2433	2080	6132	8257	8253	1731	2783	3837	7204	6133	3480	3485
The entry just left of 6133: 7204
Give the third entry from the left.
A: 6132
Give the second entry from the left.
A: 2080
The entry just left of 3485: 3480
Give the largest entry.
A: 8257

[[1 6 7 3 6 0 6 4]
 [4 3 1 6 1 5 1 6]
 [1 7 6 4 6 1 5 5]
 [5 1 1 3 0 6 2 4]
 [3 3 1 6 2 5 1 6]
 [1 6 7 3 6 1 6 4]
 [1 6 6 4 6 1 5 4]
 [2 6 7 3 6 1 6 3]
 [1 6 6 4 6 1 5 4]
 [4 3 1 5 1 5 1 6]
 [5 2 1 5 1 6 1 5]
 [4 3 0 6 1 5 1 6]
 [1 6 6 4 6 1 6 4]
 [3 3 0 6 1 5 1 7]]
Counting starts at 0.
The entry at row 0, column 2 -> 7
What is the entry in the top-right corner?
Answer: 4
The entry in row 1 and column 0: 4
What is the entry at row 2, column 0?
Answer: 1
What is the entry in row 1 and column 2?
Answer: 1
The entry at row 0, column 1 is 6
What is the entry in row 2 and column 1?
Answer: 7
The entry in row 0 and column 0: 1
The entry in the bottom-right corner: 7
What is the entry at row 1, column 1?
Answer: 3
What is the bottom-left entry?
Answer: 3

A =
-0.88,0.06,0.29,0.67,-0.37,-0.59,0.38,0.62,-0.61,1.01,-0.05,2.75
1.79,0.07,-1.54,-0.02,-0.34,0.88,1.10,-1.17,2.00,0.58,-1.05,1.06
-0.65,-1.06,-1.96,0.88,0.96,-0.32,-0.07,0.87,-0.27,0.37,-1.81,0.45
-0.62,-0.30,-0.08,0.66,0.07,-0.12,-0.61,0.29,1.30,-0.11,0.09,1.49
-1.09,0.19,-0.13,0.75,-0.27,-0.15,-0.07,1.03,0.00,1.20,-1.39,1.85
-1.63,-0.36,-0.16,1.50,1.04,1.09,-0.36,2.18,-0.71,0.99,0.52,1.91
1.45,-0.37,-0.29,0.99,-0.26,1.93,-0.30,-1.24,1.45,-1.32,-0.03,-0.15
The last entry, reading row by row is -0.15
Find the bottom-left entry.
1.45
Find the entry directly above -1.24.
2.18
The third-last entry, reading row by row is -1.32
The smallest entry in the first row: -0.88
The last entry of the smallest entry's row is 0.45
The entry directly above -0.03 is 0.52
The first entry on the diagonal from the top-right corner -> 2.75
The third entry on the diagonal from the top-right corner -> 0.37
The second entry on the diagonal from the top-right corner -> -1.05
The entry directly below the largest entry is 1.06
The 4th-last entry, reading row by row -> 1.45
The entry just right of -1.54 -> -0.02
The 5th entry, reading row by row is -0.37
Find the top entry of the column that holds the smallest entry.
0.29
Find the fourth entry in reading order.
0.67
The 2nd entry on the main diagonal is 0.07
Find the entry just right of -0.29.
0.99
Find the second-last entry, reading row by row.
-0.03
Find the minimum.
-1.96
Find the smallest entry in the first column.
-1.63
Find the entry just left of 0.09.
-0.11
Find the 2nd smallest entry.
-1.81
The entry directly below the smallest entry: -0.08
The entry directly below -0.13 -> -0.16
Find the entry just right of 0.96.
-0.32
The entry just left of 1.04 -> 1.50
Find the entry just right of the smallest entry.
0.88
